Each row below holds a small network's activations on one input, seen along a few directions.
Each table varies a few parts of the input and shows all the possible inputs, shuffled.
Descriptions start from the smaller parts, as in this example, which fits no table here: one of 5 places around a ring, together with either a single point or one of 11 places along a line or (one of 2 separate values, together with one of 6 places along a line).
Shared parts are said once, and a part with two or three values counts as separate values.
(in the rows, 128 means zero)

Other details of the inputs shift rows strongly along two fixed directions, in all tables alike. That doesn't count.

A family of inputs:
R1: [123 138 127 120 126 142 129 126 128 139 128 108]
R2: [110 205 241 148 105 151 170 148 144  95 146 121]
R3: [177 154 133 122 158 154 133 130 108 124 154 118]
R4: [108  67  38 113 128 121  93  98 109 159 126 138]
R5: [122 118 124 125 105 156 113 119  94 142 168 138]
R6: [103 146 136 132 131 129 132 120 139 121 111 113]
R7: [157 124 108 140 147 143 106 121 123 116 136 128]
R8: [124 122 128 134 101 165 108 121 107 134 164 127]
R9: [148 135 143 122 139 130 128 126 126 120 123 132]
R10: [112  37  74 152 104  39 120 161 137 134 109 182]
R11: [132 154 137 115 128 153 132 120 128 131 131 100]
R12: [130 145 174 139 136 114 147 145 156 119 116 138]
R13: [125 130  93 115 140 138 125 105 105 133 131 118]
R14: [139 130 146 138 130 126 126 134 145 119 118 129]
R15: [152 124 126 144 135 123 129 144 136 119 135 127]
R16: [ 81  55  59 141 109  69 118 130 135 147 107 159]
R17: [117 131 127 116 125 127 137 128 133 144 127 121]
R18: [119 124 136 126 102 152 118 123  98 132 160 137]
R19: [153 114 109 126 141 149 104 121 122 137 133 125]
R20: [145 106 114 140 137 108 132 149 135 131 138 145]
R21: [117 213 225 128 127 133 182 143 159 101 112 101]
R22: [110 113 123 124 116 121 116 130 138 141 115 128]
R23: [ 88  75 140 146  91  37 148 170 160 128  88 169]
R24: [134 144 102 117 140 154 127 103 112 125 132 109]
R25: [121 160 156 114 128 130 150 129 129 131 123 114]
R26: [102 144 171 129 111 104 148 141 158 118 102 133]
R27: [109 192 220 135 121 126 163 146 169 103 105 109]
R28: [147 109 113 121 137 126 115 123 120 136 127 140]
R29: [118 124 135 131 107 158 119 125 109 141 167 137]
R30: [139 111 117 141 139 104 120 133 125 112 121 152]
R31: [145 128 130 122 128 141 126 132 131 132 131 115]
R32: [143 123 134 130 132 125 125 129 137 123 121 136]
R33: [ 91  98  96 131 113  94 123 118 137 129 102 140]
R34: [146 122 122 115 136 140 130 132 126 145 139 124]
R35: [143 135  74  93 153 176 102  79  86 144 144 103]
R36: [ 82  58  62 148 105  74 112 132 135 142 104 150]
R37: [199 169 124 112 167 192 125 113 100 121 167  99]
R38: [119 178 156 113 143 145 143 109 123 111 117 105]
R39: [115 108  83 120 129 118 121 110 107 133 121 128]
R40: [119 116 116 112 125 130 119 122 132 149 125 131]
R41: [149 120 116 138 148 120 118 127 120 118 132 145]
R42: [186 119  72  89 150 195  97  96  85 154 163 102]
R43: [156 168 135  87 147 185 119  98 100 135 142  98]
R44: [ 54 111 157 163  94  45 153 154 181 107  73 150]
R45: [161 163 159 142 150 147 141 146 134 113 142 113]
R46: [150 113 104 139 143 125 112 124 124 116 131 143]
R47: [107 195 224 126 125 116 172 145 160 108 105 119]
R48: [ 99 127 179 180 120  61 151 172 178  93  93 159]
R49: [148 121 118 120 133 147 120 131 123 142 136 115]
R50: [117  60  80 155 126  73 109 143 141 132 117 175]
R51: [175 118  83  91 149 175 106 105  87 156 158 110]
R52: [117 126 102 131 128 131 124 114 126 125 122 114]
R53: [111 151 174 145 104 155 132 138 124 123 155 125]
R54: [116 141 140 114 119 118 143 129 128 131 117 121]
Each input here is: one of 6 places around a ring, together with either a single point or (one of 2 separate values, together with one of 4 places along a line).
Question: Changing only the place on the ring of 6 turns R31 into R49. The same change can be made to R8. Which row results?
Answer: R53
Question: Which other rows does R43 become when the place on the line of 4 takes its other values? List them by row number.
Answer: R9, R30, R38
Question: Which other rows does R1 become when the place on the ring of 6 takes its other values? List them by row number.
Answer: R11, R17, R21, R25, R54
Question: Which other rows does R14 become when the choice among 2 separate values takes its other values? List them by row number.
Answer: R31
Question: Which other rows does R1 become when the choice among 2 separate values takes its other values? List them by row number.
Answer: R22
